These are the activations of a small neural network, seen along a few directions. Each row is one input.
In each table, some parts of the input vary, and every possible input appears once, in random order.
Descriptions start from the smaller parts, as in this example, which fits no table here: ring(5) and (point or ring(9) or (values(3) and line(6))).
Shared parts are said once, and a part with two or three values counts as separate values.

Other details of the inputs shift rows strongly along two fixed directions, in all tables alike. That doesn't count.

Rows:
r1: [ 24 -40  50 -10  42   6  37  -9  19   8  21 -87  41]
r2: [ 63 -60  -6  -1   6  -2 -16  48 -35  71  18 -46  17]
r3: [ 63 -43 -37  12 -21   4 -43  39 -36  81  21 -29   2]
r4: [-20   2   3   8  32   2  12 -24  12 -45  -6  25   7]
r5: [ -8   8  -6   0   6   4   1 -11  11 -55  -6  20 -10]
r6: [  9 -20  48 -23  22  13  49 -19  30 -46  14 -88  35]
r7: [-16  31   0 -12   2 -16  13 -15  20 -14  -8  10 -16]
r8: [ 17 -21  38 -22  23  13  44  -9  26 -29  19 -91  33]
r9: [-18   1   2  11  21   5   0 -17   2 -49 -14  47   0]
r10: [ -21  -16   66   19    4   13   27    3   20   -1   36 -113   42]
r11: [ -2  -6  73 -28  34   1  60 -23  32   4   4 -82  46]
r12: [-11  29 -20  -6  -4 -17  -4  -6  10   3 -12  30 -34]
r13: [-18  22 -23  12  21 -14  -8 -27  21 -47  -3  34 -29]
r14: [-29   7  -3  12  24  -1   3 -28   5 -57 -15  53  -4]
r15: [ 38 -11 -96  35 -38 -12 -88  42 -56  64   2  83 -40]
r16: [ 35 -14 -37  -5 -53   5 -38  42 -46  76  -5  20 -11]
r17: [ 37 -14 -60 -11 -53 -11 -46  64 -52  69 -12  43 -43]
r18: [-19  35 -17   6 -12  -8 -15 -24  11  10  -6  44 -18]
r19: [  1 -34 -25  41 -19 -14 -51  73 -52  61  13  15 -27]
r20: [-25  24  -8  18   3  13  -8 -38  13 -61  -9  48   1]
r21: [ 47 -30   6 -34 -33   8   0  53 -23  59   3 -52   5]
r22: [  4 -15  70 -35  24  14  60  -8  21   9   7 -84  48]
r23: [-38  35   7   2  23 -16  11 -34  20 -19 -17  54 -18]
r24: [ -2   8  41 -22  -3  18  39 -20  21   6   7 -62  39]
r25: [-13  19 -39  22  -4   6 -27 -18  -4 -27  -2  59 -12]
r26: [-26  44  -7   5  -7  -8  -2 -34  16  -9  -8  40  -7]
r27: [ 68 -48 -19  -8 -10  -5 -18  51 -27  60  23 -62   2]
r28: [ 47 -27   3 -19 -43  18 -10  41 -31  76   3 -41  20]
r29: [-32  37   1 -16   2  -5  21 -21  24 -38 -13  19 -13]
r30: [-39  30  14  -6   8   0  13 -23   9 -35 -28  60  -7]
r31: [-28  22 -13  18   2   8  -6 -41  13 -59  -7  46   0]
r32: [-30  19  10  -8   5  -4  15 -17   3 -21 -22  47  -6]
r33: [-58  27 -18  41  -4 -20 -24  10   3 -42   3  39 -43]
Each input here is: values(3) and (point or (values(2) and line(5))).
The inputs of r27 and r15 match in every part but the values(3) part. If r17 is changed in the same way as r27 into r15, which row does it become?
> r16
List by row number the other rows that have the values(3) part in common with r23.
> r1, r2, r4, r9, r11, r14, r19, r22, r30, r32

Rows:
r34: [-27  18  80 -45  22   7  73 -26  36 -29 -22 -37  34]
r35: [-49  15  78  -6  33  -8  53 -18  43 -30   3 -56  23]
r36: [ -8  -2  48   2  45   8  47 -61  48 -65  12 -60  42]
r37: [  73  -50    3  -23  -20   -6    2   55  -20   87   24 -103   10]
r38: [ 24 -38  41  -3  33  16  29  -6  10  11  19 -79  39]
r39: [ 41  10 -46   1 -73   9 -50  22 -38 117   7  24  -2]
r40: [ 51  -3 -89   9 -39 -21 -69  54 -43  61  -2  48 -62]
r41: [-54  17 -24  50   3  -9 -38  -9 -15 -49 -11  93 -32]
r42: [ 65 -55  31 -41 -15  -3  13  58 -31 108  11 -84  18]
r43: [ 31 -11 -20 -29 -11  -8   5  32 -19  54   4 -16  -2]
r44: [ 69 -17 -33 -43 -39   6 -15  39 -24  45  -7 -20 -13]
r45: [-32  -2  47   5  48  12  46 -44  41 -65  20 -63  49]
r46: [ 32  11 -47  21 -70   4 -58  26 -39 114  12  13  -7]
r47: [-37  51 -40  44 -64   4 -52  -6 -14  20   6  58 -22]
r48: [-16  -3  76 -30  34  22  62 -53  33 -53 -16 -38  53]
r49: [ 11 -15  68 -38  17  -3  52  10  14  39   2 -67  32]
r50: [ 25  -3 -53  -2 -18   6 -31  -3 -23 -10 -23  77 -15]
r51: [-54  50  12 -20   4  -8  22 -40  20 -56 -44  79 -23]
r52: [ 32 -34  30 -24  29  17  39 -11   7  10  18 -69  55]
r53: [-24  18   6   8   8 -22   0  13  -4  20 -14  35 -22]
r54: [-33  43 -39  -2   1 -17 -13 -15   5 -18 -26 100 -52]
r55: [-73  46   2  20  13 -25  -5 -27  21 -52 -20  68 -40]
r56: [-35  75 -25   0 -55  17 -16 -53  10  -2 -27  83  -4]
r57: [ 62 -41 -68  25 -24   1 -73  49 -44  45  17  11 -22]
r58: [ 26 -35  22  -3  28  12  25  -1   0  14  23 -74  46]
r59: [-34  26 -21  20  19 -12 -19 -22  -6 -21 -28 121 -19]
r60: [-46  50 -42  12   8 -24  -7 -18   8 -32 -15  75 -39]
r61: [-13   6  10   1   4 -19   2   7  -4  21  -8   7 -19]
r62: [-40  13   1  19 -12 -16 -14  18 -10 -11  -4  28 -33]
r63: [-51  37 -27  19   3 -17 -18  -5  12 -33 -13  64 -49]
r64: [ -27   -1   64  -16   19    8   64   -6   36  -38   28 -115   38]
r65: [ 67 -21 -14 -37 -17  -1  -2  28  -7  50  11 -53  -3]
r66: [-26  31 -17   9  26  -4   4 -64  28 -76 -15  74  -6]
r67: [-13   8  -3   3  28   7   7 -35  13 -33  -9  46   0]
r68: [-48  15  65  -5  24   7  56 -23  46 -62  14 -73  13]
r69: [ 22  -7  12 -14  -1  -2   8   9  22  -3  20 -81   2]
r70: [  8  -1 -32 -11   0  13  -4  -7 -18 -15 -18  52   9]
r71: [  2 -29  71  -4  41   8  44 -25  20  -5  13 -82  50]
r72: [-21  36 -34  28  26  -4 -19 -58  25 -81  -8  68 -20]
r73: [-44  13 -28  45   9   3 -29  -9  -5 -56  -2  71 -28]
r74: [ 20 -48   2  29 -12   4 -30  63 -47  54  16 -14   9]
r75: [ -3 -17 -53  41 -14 -15 -69  35 -47  32  -8  85 -38]
r76: [ 18 -32 -54  40 -20 -14 -73  67 -62  72  -3  72 -30]
r77: [-33  -7  44  13  35  17  41 -30  28 -70  25 -62  45]
r78: [ 22 -11  32 -48  -5  15  40  11   7  17 -10 -50  14]
r79: [-30  47 -17  29 -48   6 -32 -23   7  30   9  20  -1]
r80: [ 59 -48 -12 -11 -31  -8 -20  67 -25  78  25 -82  -4]
r81: [-21   8  32  -1   1  -3  29  -9  30 -46  16 -61   4]
r82: [ 22 -39  44   4  25   4  18  17  -9  41  11 -54  39]
r83: [ 30 -39  32 -14  16   7  14   3 -11  35   4 -33  31]
r84: [ 51 -56 -34  26 -27   7 -46  55 -45  40  26 -28  -1]
r85: [-10  32 -23   4  27   2  -3 -64  30 -79 -10  62  -8]
r86: [-23  29  -8   9  -6  -6  -3 -11  24 -61   8  -6 -26]
r87: [-23  25  52 -53  21  12  78 -40  44 -51 -11 -54  38]
r88: [ 56 -50  -3 -17 -19  13 -16  55 -52  80 -13   5  20]
r89: [ 19 -13 -67  10 -33 -19 -50  69 -45  67   7  24 -39]
r90: [ 58 -48  -7 -23 -11  25  -5  33 -33  48  -5 -18  19]
r91: [-43   8  63   4  13  -5  37   7  19 -22   7 -45  12]
r92: [-38  53 -14 -10  11 -19  16 -51  37 -63 -21  64 -29]
r93: [-21  46 -38 -17 -17 -11  -4 -25  10 -47 -36  88 -38]
r94: [  7 -13  16  16  14  17   5 -19  20 -59  25 -53  20]
r95: [ 82 -43 -15 -30 -16  26 -10  19 -22  27   3 -41  25]
r96: [-55  49  -4   8  23 -16  13 -36  31 -51 -17  52 -35]
r97: [  0  -9 -28  28   5  -4 -28  -6  -1 -25   7  22  -8]
r98: [ 25 -41 -12  18   3   8 -25  33 -22  34  16 -21   3]
The inputs of r37 and r93 match in every part but one. If r60 is changed in the same way as r37 into r93, which row does it become?
> r87
The inputs of r61 and r62 match in every part but one. If r53 is changed in the same way as r61 into r62, which row does it become?
> r91
What do these inputs look like to the network?
> line(5) and (point or (values(2) and line(6)))
Change only the values(2) part in r93. List by row number the other rows that result.
> r50
Change only the line(5) part in r96. List by row number the other rows that result.
> r54, r63, r68, r78
List by row number the other rows that have the line(5) part in common with r76.
> r35, r45, r55, r57, r63, r69, r75, r79, r80, r89, r97, r98
List by row number the other rows that have the line(5) part in common with r83.
> r39, r42, r43, r49, r52, r54, r59, r65, r66, r67, r85, r92

Rows:
r99: [ 13   3 -61  26 -33  -9 -58  19 -38  38  -7  82 -25]
r100: [-29  14  30   6  36  -5  30 -45  39 -78   3 -19  13]
r101: [ 27 -60   9  14   0  -9 -15  79 -44  68  19 -44  -3]
r102: [-12 -16  80 -31  20  -2  59  15  16  26   2 -87  32]
r103: [ 19 -17  38  -8  10  17  20 -15  12  12  11 -49  38]
r104: [-16  34 -15 -11   3  -9  -1 -22  12 -23 -26  65 -29]
r105: [ 57 -42   7  -7 -18  14  -5  33 -23  84  29 -85  35]
r106: [ -9  11  -2  13 -15   9 -10 -16   4   0   2   4   4]
r107: [ -1   1  48  -5  -7  22  30 -19  25  -4  22 -90  46]
r108: [-70  30  24  29  19  -9   6 -24  11 -30 -13  55  -5]
r109: [ 36 -27 -63  20 -16 -11 -53  50 -39  47  14  17 -30]
r110: [-42  34 -15  25   4  -4  -5 -23  23 -71   3  27 -21]
r111: [-11  18   4 -29  18   3  26 -31  14 -38 -27  44   2]
r112: [ 12  19 -70   1 -32 -17 -43  29 -29  46 -14  73 -48]
r113: [ 59 -45 -41  -2 -23  14 -39  42 -56  72  -4  27   9]
r114: [-14   3  17   5  35   0  14 -29  27 -58   0  -3   3]
r115: [-21   6 -12   6  37   2   6 -33  11 -77 -16  58  -4]
r116: [-22  13 -29  25   1  -7 -22  -9   4 -42   0  38 -31]
r117: [-22  37 -20  -6 -17  -8  -6 -15   8 -17 -16  47 -33]
r118: [  -7   15   63  -37    0   13   60  -22   44  -21   13 -102   36]
r119: [ 54 -28   7 -33 -21  -3   7  37 -19  67   5 -56  13]
What do these inputs look like to the network?
> values(3) and (point or line(6))
The inputs of r119 and r100 match in every part but the values(3) part. If r102 is changed in the same way as r119 into r100, which row does it become?
> r101
List by row number the other rows that have the values(3) part in common with r107.
> r99, r103, r105, r106, r108, r113
